These are the activations of a small neural network, seen along a few directions. Each row is one input.
Each table varies a few parts of the input and shows all the possible inputs, shuffled.
Descriptions start from the smaller parts, as in this example, which fits no table here: values(3) and (point or ring(11) or (line(6) and ring(8))).
Shared parts are said once, and a part with two or three values counts as separate values.
In the rows, zero is written as 128.

Other details of the inputs shift rows strongly along two fixed directions, in all tables alike. That doesn't count.

Rows:
x1: [196 146 140 103  92 107 150  86 176 134 109 120 139]
x2: [138 131 117 146 177  84 148 136 135 168 159 144 121]
x3: [199 156 131 105  92  98 142  95 181 124  97 116 134]
x4: [106 154 127 164 184  83 133 170 106 195 152 120 129]
x5: [128 114 125 121  59 176 114 122 153  75 143 134 119]
x6: [151 179 150 102  78 108 149 107 148 104  61 110  99]
x7: [189 124 165  96 101 114 133  82 141 132 127  83 165]
x8: [ 75 168 137 134 161 101 131 155 117 151 147 104 142]
x9: [ 98 126 153 138 180  95 152 106  82 159 149 136 100]
x10: [206  50  93 126  66 245 121  84 115  23 180 161 108]
x11: [136 160 171  83  95 127 130  87 155 113 118  77 170]
x12: [176  85 129  86 110 131 127 115 163 153  43 110 199]
x13: [140 194 155  99  81 104 119 112 148  91  78  93 150]
x14: [123 170  93 187 184  60 127 162 121 171 130 164  96]
x15: [139  77 143  70  95 109 115 109 182 130  42 133 183]
x16: [166  27  44 122  96 244 112 138 153  89  94 178 136]
x17: [ 88 124  41 234 147 207  92 215  64 100 177 170  73]
x18: [141 151 174  68 102 125 123  76 142 118 122  84 168]
x19: [113  47  77 128 100 247 132 146 123  85  76 170 117]
x20: [ 68 139 147 139 205  97 116 134  72 164 181 125 137]
x21: [145 131 175  84  87  94 127  89 179 113 118  97 151]
x22: [ 76 109 119 112 177 123 118 163 126 170  79 138 184]
x23: [120 104  48 190 104 237 101 189  83  79 182 151  89]
x24: [144 113  89 147  17 233  81 131 137   5 123 153  89]
x25: [119 137 131 156 169 104 136 150 117 175 162 112 142]
x26: [ 94 132 144 137 176  98 156 120 101 160 141 127  98]
x27: [ 96 166 128 147 156  94 155 151 113 152 113 129  86]
x28: [ 77  75 107 168 166 158  90 158  67 107 218 178  88]
x29: [ 89 117 143 130 163  79 115 134 117 156 167 142 123]
x30: [148 145 173  92  97 121 166  81 160 124 101  90 125]
x31: [ 90 159 137 142 153 100 166 142 109 169 128 129  98]
x32: [ 91 151 134 146 147  72 115 160 134 145 131 134 113]
x33: [196 119 180  90 107 104 129  69 125 131 133  90 165]
x34: [138 116 120 153 194 106 135 141 118 169 174 162 109]
x35: [ 84 182 138 134 158  96 124 162 117 147 127 115 135]
Each input here is: values(5) and (point or line(6)).
Question: The inputs of x11 and x21 match in every part but the values(5) part. If x35 is changed in the same way as x11 into x21, which row does it become?
Answer: x32
Question: Which other rows agree with x23 in the values(5) part? List them by row number.
Answer: x4, x7, x12, x17, x25, x33
Question: Which other rows does x10 become when the line(6) part takes its other values? List them by row number.
Answer: x1, x2, x3, x14, x34

Rows:
x36: [102 151 137 143 158  95 131 140 111 149 150 127 113]
x37: [116 127 124 142 172  94 130 148 123 167 124 142 126]
x38: [119  99 111 139 152 143 126 138 113 134 140 148 125]
x39: [ 97 127 130 135 165 104 126 146 120 158 132 131 137]
x40: [117 131 126 147 140 137 123 138 105 126 166 132 111]
x41: [114 133 121 148 167  95 133 154 127 165 119 141 122]
x42: [ 98 132 128 136 162 106 127 150 121 156 130 134 134]
x43: [166 139 150  82  72 130 131  92 164 103  81 100 155]
x44: [116 161 120 157 156  92 129 148 118 149 146 136 106]
x45: [125 122 119 140 111 165 121 128 111  96 159 131 108]
x46: [181 140 158  93  73 138 135  75 149  92 129  93 142]
x47: [119  98 114 130 115 176 114 132 119 100 137 135 131]
x48: [139  79  84 144  92 219 116 133 121  78 145 155 114]
x49: [162 152 167  92 130  51 147 101 167 168  78 102 157]
x50: [169 117 135  88  51 176 122  90 158  75  93 107 147]
x51: [ 98 131 106 150 142 143 123 159 110 130 126 142 117]
x52: [128  87  93 142 123 190 119 138 117 107 150 155 116]
x53: [138 177 181  95 124  52 150  93 151 150 100  92 142]
Question: Describe the family of inputs behind these rows.
Answer: point or line(5) or (values(2) and line(6))
Question: What sort of input is x44?
Answer: point
Question: Which other rows does x43 become when the values(2) part takes its other values? List them by row number.
Answer: x49

Rows:
x54: [145 129 147 107 111 140 132  94 119 113 147 104 133]
x55: [142 193 170  98 133  36 151 113 163 168  79  89 160]
x56: [150 101 129 108 124 140 138 105 134 129 110 130 145]
x57: [116 122 135 110 109 133 120 121 131 113 119 120 145]
x58: [159 130 131 123 107 132 116 117 133 118 147 113 139]
x59: [152  90  97 147 127 168 113 143 129 114 134 152 134]
x60: [132 144 145 115 143  75 152 115 143 156 107 133 119]
x61: [118 146 140 144 203  39 133 151 131 205 138 130 143]
x62: [153 117 133 115 113 131 140 110 145 112  99 139 116]
x63: [154 132 137 125 134  96 122 120 138 137 137 118 147]
x64: [146 123 151 110 113 140 135 103 123 118 137 107 131]
x65: [ 56 133 119 162 181 126 115 169  87 146 169 145 119]
x66: [105 124 112 163 129 159 127 150  99 104 170 153  78]
x67: [147 134 140 118  94 121 137  94 138 107 121 123 112]
x68: [ 99 103 117 130 128 160 112 144 124 112 129 138 130]
x69: [146 119 148 108 118 142 139 104 134 118 136 114 135]
x70: [147 108 134 107 121 139 142 105 136 133 121 126 142]
x71: [100 148  95 172 127 171 114 167 102 102 157 133 100]
x72: [142 140 121 125 107 137 128 130 145 123  87 122 132]
x73: [132 157 128 131  97 136 127 134 129 112 118 111 128]
x74: [126 104 128 100 117 133 119 116 140 128  85 130 152]
x75: [147 138 120 120 110 135 129 134 145 123  79 127 139]
x76: [112 143 136 147 209  40 132 155 130 218 131 140 145]
x77: [144 129 136 116 102 124 141 102 146 113 117 131 111]
x78: [156 138 130 122 113 132 117 117 132 114 157 117 138]
x79: [106  93 103 152 150 173 130 148 102 124 162 143 109]
x80: [115 126 143 109 104 135 117 119 128 111 124 116 141]
x81: [108 135 114 162 130 153 123 135  99 102 168 145  81]
x82: [ 58 110 103 155 193 122 120 181 100 168 141 164 119]
x83: [128 130  99 141  94 171 119 143 136  98 114 127 118]
Question: Describe the family of inputs behind these rows.
Answer: values(5) and line(6)
Question: Which other rows does x70 become when the values(5) part takes its other values? List them by row number.
Answer: x60, x72, x76, x82
Question: Which other rows does x67 become when the values(5) part takes its other values? List them by row number.
Answer: x55, x57, x63, x69
